These are the activations of a small network on made-up records, seen along a few directions, one row for each record.
Here are examples, each followed by its value of one field, VIF.
Records without VIF are marked none.
Other fields move the rows too, some of them a lot.
Random noise pushes rows far along 8 fixed directions. That doesn't count. These rows show it; they differ only by the noise:
[ 470  -21   56   33 -127 -121 -325   59  164  175   45 -215 -210   86
   89  -21  253 -132   94   52  185  103  208  103    7  229  256 -285
   13]
[-279 -121  109   -9  -60   75  -98  272  109  227   72 -133    9  288
  103  109  380  -30    3    1  310 -141 -180  127  108  227  154  -69
 -195]
[-605  -98  131  241  233  188   41  342 -179   15   -3 -107  269  188
  251  162 -238  -46  -41   88   65 -138 -476  326  105  202 -154  260
 -285]
[ 268  142 -237 -102  -82  -37   30  261   20  -40  316  307  -46  270
    6  -28   16  -48  -65  -96   65  -61 -118 -140  137   69  214  326
  -20]
[  23 -169   11  -30  144 -198  -16  137   90    7  117 -224   97  -33
  103   26  184 -333  226  116  278   51  -46  193   43  102   79 -257
  166]
[ 212   13 -102  158  141 -213  140  -11  -85 -156  -34  -27   78 -252
  -30  -89 -263 -149   18    4 -170  148  119   37   -5  -97  -72  -78
  230]
[-151   72 -171  194  139    3  204  263  -71 -199   74  113   84  146
   43  129  114 -190   22 -199  150   59 -169  130  189  -11   95  118
  -47]
[ 128  -42  -59  171  272  186 -328  335   12 -202   79 -246  163  240
  352   43  272 -395  270   20  275  141 -336  377  107  461  185  -71
  -82]
[  77 -115  -37 -165  -67 -215   96  -12  122  108   56  -60   52 -162
 -106 -150  119  -28  -10   81    1  -18  106 -166  -42  -60  -11 -214
  235]
[-527   50 -155   22  -72  306  266  101  -26  -87 -178  148  276  -32
  -90 -160  150  323 -325 -144 -251  -49 -309 -326    3  -69 -258  138
 -107]

[-556  -86 -152 -374  -17  182  256  -78  167  -70   32   40  300 -134
  -71  -88  421   32   65   90  146   12 -365 -276 -113 -161 -310  -63
  144] | venor
[-111  -86  208 -122 -290 -461  313 -155   45  440  103  117 -351  -19
 -309  181 -162  174 -182  -39  123 -225  491 -126   76 -422   95  -81
    0] | fos
[ 154  -70 -114 -175   42   89  -51 -173  117  -92 -128  -96  144 -236
 -131 -279  368  -16  100  -31 -139  104   54 -190 -150   49  -47 -295
  310] | venor
[-222 -259  -65   46  311 -397  507  176 -139  -41   -7   99  193 -181
 -336  -68   78 -158  -18 -280 -158 -281  228   74  135 -131  237 -180
  417] | kivut
[-306   44  154  -63 -217  115   17 -242   75  183 -135  -40 -112  -86
  -26  109  -11  243  -72  128   47   25    1  -85 -133 -184 -262  -14
 -164] | nim
[ 255   13  -12  278  211 -191   78   98 -169 -109  -23   42  -41  -16
  -78   39 -197 -178   49 -194 -123    2  209  216  124   10  198   16
  121] | kof
[ -10 -347  293  -99   38 -408  111 -111   19  348  -88 -187  -14 -231
 -304 -118   13   30   15   24 -122 -314  434   12  -39  -43  141 -364
  327] | vanu
[ 370  181 -307  -97   38  102 -103 -116  -54 -342  120   77  117 -114
  187 -195 -302  -59    4  130 -174  309 -120 -173  -91  -34 -190  134
   74] | vanu
[ 153  158   -4  -15 -288 -267   73 -246   -2  161  125   31 -284 -130
   65  129 -511  109 -143  229   44  215  266  -83  -74 -370 -215   44
 -101] | kof
[ 121  162  158 -173 -526   18 -171 -155  195  448   98  156 -515  279
  -98  208  180  322 -130    7  239 -103  246 -152  -23  -98  156  117
 -311] | nim
[  -5  107  -77  -28   87   99  113   86 -214  -46  135  370   62  128
  -93  -37 -415  146 -120  -93 -294 -224 -138  -65   30    7    9  549
  -29] | rade
[ 101    5  197 -420 -467  -30 -294  -53  322  488  293   42 -426  393
   15  211  396  124   69  168  521 -188   82 -109  -12   54  245   27
 -254] | redel
[ 148 -249   39 -145  344  -51 -123  197  -55  -14  167  -37  178  147
  -54 -108  215 -284  286  -82   36 -290  -50  222   67  366  369   -7
  268] | rade
[ 537  393 -118  348 -308 -178    9  -66  -51  -31  -27  178 -371  -55
   44   81 -543  145 -286  -21 -175  329  298 -126   45 -274  -83  171
 -194] | none
[ -54 -127  332  241  -50   10 -287   33   -4  340 -195 -373  -86   -2
  143   44 -123   92  -68  171  -24  -27   91  259  -60  233  -37 -211
 -193] | kivut
[ 209  183 -119 -124 -167  287 -174 -115   68 -121  -41  164  -63   84
  -15 -111  160  192  -61  -71 -116   50  -69 -257  -71   64    7  154
  -93] | redel
[ 374  -44  -22  357  224   42 -208   -9 -188 -178 -263 -281  124 -181
   97 -264 -261  -53 -105  -98 -411  212  200  120   -4  210   11 -268
   73] | none
[-268  -78  111 -209 -213 -148  237  -19   67  282   77  195 -113  103
 -274   65  126  222 -146  -89   63 -314  138 -223   68 -211   85   77
  -21] | fos

Which value of VIF does each new row have?
[ 412  -20  334  396  -80  255 -632  203 -173  336 -277 -225  -89  218
  154 -239 -411  399 -366   18 -564 -219  108  117  -21  622  172  118
 -362] | none
[-173   85  -64  245  -51   61  181   81  -85  -79 -196   54  102  -85
  -40  -84 -156  203 -300 -112 -270   56  -42 -163   55 -111 -176   48
 -104] | none
[ 578   64   48 -300 -323 -338 -116 -171  133  269  252  146 -312  -31
 -105  -67 -302  111  -54  212  -25  -69  333 -270  -77 -149   78   75
  103] | fos
[ -45 -235  316   39   31 -108 -212 -108   73  260 -165 -436   13 -190
   77  -21  -18  -41  106  258   41    1  126  195 -128  121 -104 -395
   55] | kof
[  50   65   69   38 -329  -58 -124   48  160  303   -2  -64 -311  124
   61  127  179  156 -168   40  177   32  166   -2   -4   17  121 -151
 -235] | kivut
[   4   42   44   33   49  -67   92 -192  -98  -37  -54   43  -10 -207
  -45   16 -387   40   10   94 -168   42   74   13  -97 -179 -199   95
   71] | nim
[ 147  270   13  297 -316  121  -10 -171  -51   89 -303  105 -255  -83
 -110  -32 -208  426 -380 -150 -355  144  266 -206  -48 -163 -126   60
 -231] | kof
[ 218  125  -66  -86   35   25  -16  -36  -95 -107  152  262  -49   91
  -35   10 -274    7   41  -23 -104  -74  -34  -50    7  -31   47  358
    9] | redel
[-676  203   30  298  -83  252  240   48 -138  -56 -128  106   21   81
  155  299 -299  208 -215    8   64  100 -338   77   58 -234 -387  357
 -453] | kof
